A small network was shown many inputs. Here are its activations along a few directions, one row for each input.
Each table varies a few parts of the input and shows all the possible inputs, shuffled.
A made-up example of a description, with smaller parts first: line(4) and (point or line(9) or (values(2) and ring(5))).
Shared parts are said once, and a part with two or three values counts as separate values.

Other details of the inputs vary at random and push rows far along two fixed directions, the same in every table; ignore that.

A family of inputs:
R1: [ 16  44 -18  39 -20  -6 -23   7  -5   4  -6 -13   4  30]
R2: [-17  -1   4 -37  40 -11 -20  32   1 -11  26   3  -4 -11]
R3: [-14  11  34  17  12 -14  36  15 -14  -7  33 -38   0  51]
R4: [ 25  -1 -26 -22 -63 -41  -9  30 -10  39 -51  -8  23 -18]
R5: [-36  31  32   9   7  -8  38  13  -9 -11   3 -56  -4  38]
R6: [-11  17  17  46  14  19  30  23   0   0  15 -23  -8  32]
R7: [-18   4  17   8  43  32   0 -32  -7 -29  11  10  -8  27]
R8: [ 11  16  11  21 -11 -17  -7  52 -30  18  -5 -32   1  24]
R9: [ 12 -40  -7 -35  12  25 -46 -38  -3 -10 -30  64 -18 -47]
R10: [-12  17  22  35   7  -4  41  32 -29   6  34 -62   9  39]
R11: [ 36 -18 -11  15 -45 -17 -13  18  20  34 -28  27  11   3]
R12: [ 27 -41 -20 -42  -6   4 -75 -29   1   7 -53  83 -12 -42]
R13: [ 19 -52 -19 -68  -9 -38 -46   0 -16  22 -32  72 -24 -55]
R14: [-18   5  14   9  41  42   3 -25 -16 -30  14   6  -9  14]
R15: [ -4 -20  45  15  15   3  38  -6   2  -8  21 -47 -14   0]
R16: [ 52   0 -28  54 -71 -13  -6  53   4  60 -32 -19  38   6]
R17: [-27  22  -8  10  26  22  11 -34 -15 -27  34   5 -19  -1]
R18: [-54  15  20 -17  22   5  43  -1 -25 -18  17 -31 -14   6]
R19: [-25 -32   9 -45  46  15 -21 -88  22 -43   8  67 -60 -53]
R20: [ 32  17 -19  21 -86 -32   2  55 -15  52 -46 -57  44   0]
R21: [ -5  46  -9  49   5  11  44 -20  -6 -16  40 -43  12  42]
R22: [  0 -25  37  -2   2 -15  31 -13   8  -4  19 -21  -6  11]
R23: [  3  12 -13  28  -2  -1  23  25  -5  17   7   2   7  31]
R24: [-31  31  25   5  -8 -14  45  14 -10  -9   9 -49   7  45]
R25: [-21  -1  16  12  30   9   7   3   7  -6   7  20 -27  21]
R26: [-44  19  27 -15  19   3  27   8 -20 -19   1 -29 -22   6]
R27: [ -7  49   7  58   7  23  28 -10  -6 -21  31 -52   0  35]
R28: [ 43 -11 -19 -15 -34 -35 -44  58  16  35 -17 -13  33 -25]
R29: [-38 -48  18 -49  73  29  11 -42  54 -37  38  49 -34 -55]
R30: [-31   4  47  11  43  -3  34   1 -10 -20  34 -37 -23  37]
R31: [ 21  39 -29  23 -34 -14 -27   6  -9   6  -6  10  11  28]
R32: [-18   4  15  18  17   7  27   2   7  -6  21  12 -11  36]
R33: [  4 -16 -11 -22   5  11 -33 -48   8 -18 -10  47 -36 -53]
R34: [-27 -26  49  11  34  12  68 -29   0 -19  50 -51 -14   0]
R35: [ 64   8 -33  54 -71   5 -20  29 -11  46 -35 -32  63  14]
R36: [ 38   4 -18  22 -15  19 -16  12  31   8   0 -29  57  -1]
R37: [-16   8  17  12  31  30  19 -33  -6 -30  26   4   6  41]
R38: [ 39  15 -13  10 -83 -45 -26  53  -1  50 -68 -37  31   4]
R39: [-30  14  13   3  68  48  21 -23  19 -46  53 -21  18  17]
R40: [ 61  24 -48  42 -73 -22 -15  10   3  36 -25 -18  39   4]
R41: [-13   3  -6   6  25  34  -1 -17 -26 -14  13  13   5  10]
R42: [ 13  20 -26  14  -3  -3 -24  61  20  21   2   3  26   9]
R43: [ -5  51 -13  33  18  17  10   5  23 -23  46 -46  25  21]
R44: [ 46 -12 -17  10 -43   1 -30  -7   4  19 -33  20  34   8]
R45: [-41 -59  21 -44  67  24  40 -71  25 -33  31  64 -53 -41]
R46: [-23  -1   1  14  22  17  19   9  -9   1  19  16 -15   8]
R47: [-36   9  -2 -42  10 -17  18   3 -25  -7  -6   6 -14  -2]
R48: [ 39 -41 -47 -48 -21  -3 -66 -22 -11  19 -51  89   5 -48]
R49: [-37  37  13  -7  19  -1  33  33  12 -17  27 -65  22  17]
R50: [-32  -2  24 -29  21   3  38  -6  36 -22  23 -49  10 -23]
R51: [ 46   8 -56 -15 -39 -16 -73  15  29  19 -25  30  25 -49]
R52: [ 16 -50   0 -60  -6 -36 -65   3  -6  18 -43  67 -36 -49]
R53: [  6  18   5  25  -6 -23  31  38 -27  16  18 -46  17  43]
R54: [-10   4  -7   2  31  27  14 -27 -18 -19  17  14   8  22]
R55: [-22 -56  16 -42  42  20 -11 -40  18 -17  -5  76 -58 -58]
R56: [ 33 -19 -42 -42 -39 -23 -76 -29   6  10 -41  90 -17 -49]
R57: [ 36  19  -8  20 -80 -31  -9  57  -9  45 -57 -54  32  -1]
R58: [-28 -36  13 -78   1 -21  -9 -33   5 -13 -25  50 -33 -44]
R59: [ 25 -44 -22 -35 -19 -20 -68   6  15  30 -57  92 -29 -47]
R60: [-11   6   9  34  10  27  46 -56  13 -24  41 -34  -4  -7]
Description of these inputs: values(2) and line(5) and (point or ring(5)).
Changing only the values(2) part turns R32 into R11. The same change can be made to R41. Which row results?
> R35
Which other rows does R14 become when the ring(5) part takes its other values? List them by row number.
> R7, R37, R41, R54
Which other rows agree with R50 in the values(2) part and the line(5) part? List them by row number.
> R4, R20, R38, R57, R58
A walk changes only the line(5) part. It starts at R26 and steps to R8. List the rest of the walk in order.
> R6, R14, R27
A walk changes only the ring(5) part. It starts at R33 and steps to R60. List the rest of the walk in order.
> R40, R56, R19
Which other rows does R18 become when the values(2) part takes its other values? List them by row number.
> R20

A family of inputs:
R61: [  1 -28   9 -17  11   7  -6 -13   2   1  -4  29 -16 -27]
R62: [ 26  24 -21  14 -29 -17 -34  28   6  17 -19  -6  20   2]
R63: [ 28  23 -31  12 -36 -10 -47  37 -15  24 -21   0  29   5]
R64: [ -2  35  14  50  -7  11  42  -4  14  -7  15 -62  21  37]
R65: [  3 -34   8 -22  12   4 -17 -16   6  -2 -13  26 -17 -24]
R66: [  9   0  12  23  -2  11  30   7  16   3  17 -31  25  13]
R67: [ 31  12 -30  15 -35  -7 -43  43 -12  30 -25  14  33  15]
R68: [ 23  11 -25  13 -28 -15 -18  23   4  19  -9 -13  22  -8]
R69: [ 40   7 -24  25 -42 -11 -36  40 -11  30 -32  11  12   6]
R70: [-14  -2  -6 -20  13  12  -8 -21  -4 -20  -3  29 -19 -18]
R71: [  8  11 -11 -15 -32 -41 -22  78 -20  37 -30  -8  15  12]
R72: [-29  32  29  18  -5 -13  57  35 -14   1  13 -80  10  39]
R73: [ 25  23 -30  15 -28  -6 -17  19 -13  20 -25  -7  22  11]
R74: [ 10  17  17  39  -7   8  33   5  19  -4  21 -77  32  26]
R75: [  9  -3   0   8  -1  -3 -18   2   5   7 -13  19 -10  -2]
R76: [-10 -18   2 -16  37  13  -5 -24  -7 -12   5  36 -28 -11]
R77: [-40 -19  27 -45  34 -16   6  14 -20  -6   0  19 -42 -13]
R78: [-39  -1  14 -52  25 -23  -4  22 -16 -10   4   5 -27 -17]
R79: [ 11  -1 -18  -6   8   2 -17   9  -2   6  -4  24   7   3]
R80: [  6  -5  -7 -13 -14   2  -5  -6   1   5 -15   8   6 -22]
R81: [-12   2  22  33   9   8  58 -29   8 -14  32 -43   4  22]
R82: [-26  -5  -1 -25  25  20 -10 -31 -11 -21   3  32 -16 -14]
R83: [-11 -10   3 -19  27   6 -12 -15  15 -14   5  37 -14 -10]
R84: [-17  21  17  26  37  22  45 -21   7 -27  45 -49   6  26]
R85: [-30 -17  27 -17  37  24  33 -50  16 -35  19 -14 -15 -11]
R86: [-17   2  11 -30 -12 -35   1  32 -29  12 -17  -3 -14   5]
R87: [  5  22  13  52   1  17  42  13  12  -8  30 -52  25  44]
R88: [ -8   9  23  21  14  17  43 -14  16 -16  36 -51  14   6]
R89: [-19 -13  -5 -21  17   7   6 -31   5 -14   3  20 -15 -27]
R90: [ 13  -3 -11  -2 -27 -13 -13  -4  -1  13 -12  17  -5  -4]
R91: [ 14 -10  -9   4 -16  -5 -19   9   4  18 -13  21  -9  -9]
R92: [ 17 -18  -5 -10  -7  -2 -18   9  13   8 -14   9  13  -8]
R93: [ 37  13 -25  18 -51 -18 -30  26 -16  24 -31   8  15  11]
R94: [-11 -10  28   6  12  13  43 -35   5 -17  23 -20  -3   3]
R95: [ 10 -16  -8   6  -5  -4  -7   2   2  12  -8  15  -5 -14]
R96: [-22 -10  -1 -27  15   9   0 -33   9 -16   4  28 -25 -25]
R97: [ -6  -8   2 -19   8  -5 -15 -27   0 -10  -8  37 -21 -11]
R98: [ 11  -6 -15  -5 -12  -4 -17  12  13  13  -5  22   3  -5]
R99: [-10  -1  15  22  18  21  12 -10  -8  -8  16  -7  -3  18]
R100: [-13 -12   1 -25  28   6   0 -37 -12 -18   5  35 -25  -7]
R101: [ -9 -30  14 -31  16   3  -1 -40   4 -17  -3  22 -20 -20]
R102: [  8  33   5  47  -9   9  26  14   6  -7  25 -59  24  32]
R103: [  9   2 -12  -1 -17  -3 -24  -2 -21   8 -15  22   4   6]
R104: [-22  -8   5 -25  27   9   0 -28  15 -22  23  18 -24 -23]
R105: [ 14 -11 -20  -3  -9  -8 -15  13   8  14  -8  20  10 -12]
Changing only one part turns R81 into R89. The same change can be made to R97. Which row results?
> R64
Changing only one part turns R83 into R75. The same change can be made to R66. Which row results?
> R61
Describe the family of inputs behind these rows.
> ring(5) and (point or line(8))
Which other rows agree with R84 in the ring(5) part? List them by row number.
> R62, R63, R68, R74, R78, R88, R102, R104
Which other rows does R87 become when the ring(5) part takes its other values? List them by row number.
> R69, R70, R93, R102

A family of inputs:
R106: [ 16   2 -20 -17 -45 -30 -48  12 -18  23 -50  30  -8 -13]
R107: [ 62  -8 -51  31 -26  25 -65 -20  15  18 -23  66  22 -13]
R108: [-47  13  11 -38  55  12  -2 -17   4 -42  26  22 -34 -15]
R109: [ 50  33 -21  62 -81 -27  18  53  -5  46 -34 -73  42  31]
R110: [ 36 -35  -9 -22 -28 -20 -37  27  13  31 -42  15  17 -32]
R111: [  4 -10 -22   5  34  51 -18 -88  24 -39  23  54  -9 -27]
R112: [-38 -21  55   5  50  13  81 -46  27 -32  60 -33 -19  15]
R113: [  8  49   2  74  -6  -2  31  57 -10  15  34 -86  45  66]
R114: [-28  18  -5 -18  15   8   8  -2 -20 -12   5   5   0  15]
R115: [ -9 -13  22   3   5  -1   8 -12  -1  -2  -6   6 -26  12]
R116: [ -8  -8  16  -4  16   5   1  -3 -26  -7   2  14 -17  12]
R117: [-32 -11  16 -39  34  10   1 -37 -28 -33   6  29 -35 -14]
R118: [ 21 -17 -24 -31 -44 -23 -38  20   6  25 -36  22   8 -47]
R119: [ 25 -10 -23 -32 -43 -38 -31  13   2  24 -34  23   5 -27]
R120: [-27  20  -4 -15  33   4  -2   3 -11 -21  25  -7  -6   5]
R121: [ -1 -23  16 -24   4  -1   8 -18  20  -6  -6 -19   8 -30]
R122: [  9  19 -29 -16  -6 -18 -61  53  -8  20 -21  41  -4  -5]
R123: [ 23  12  20  67 -39   3  58  37  21  27  18 -95  43  38]
R124: [-40 -15   9 -37  50  14   5 -15 -15 -24  13  48 -26   2]
R125: [-23   1  42  48  24  15  84 -17   8 -10  41 -60  -6  28]
Describe the family of inputs behind these rows.
> values(2) and (point or line(9))
Changing only the values(2) part turns R107 into R111. The same change can be made to R115. Which row results?
> R106
Which other rows does R108 become when the values(2) part takes its other values? List them by row number.
> R122
Which other rows does R109 become when the values(2) part takes its other values? List them by row number.
> R125
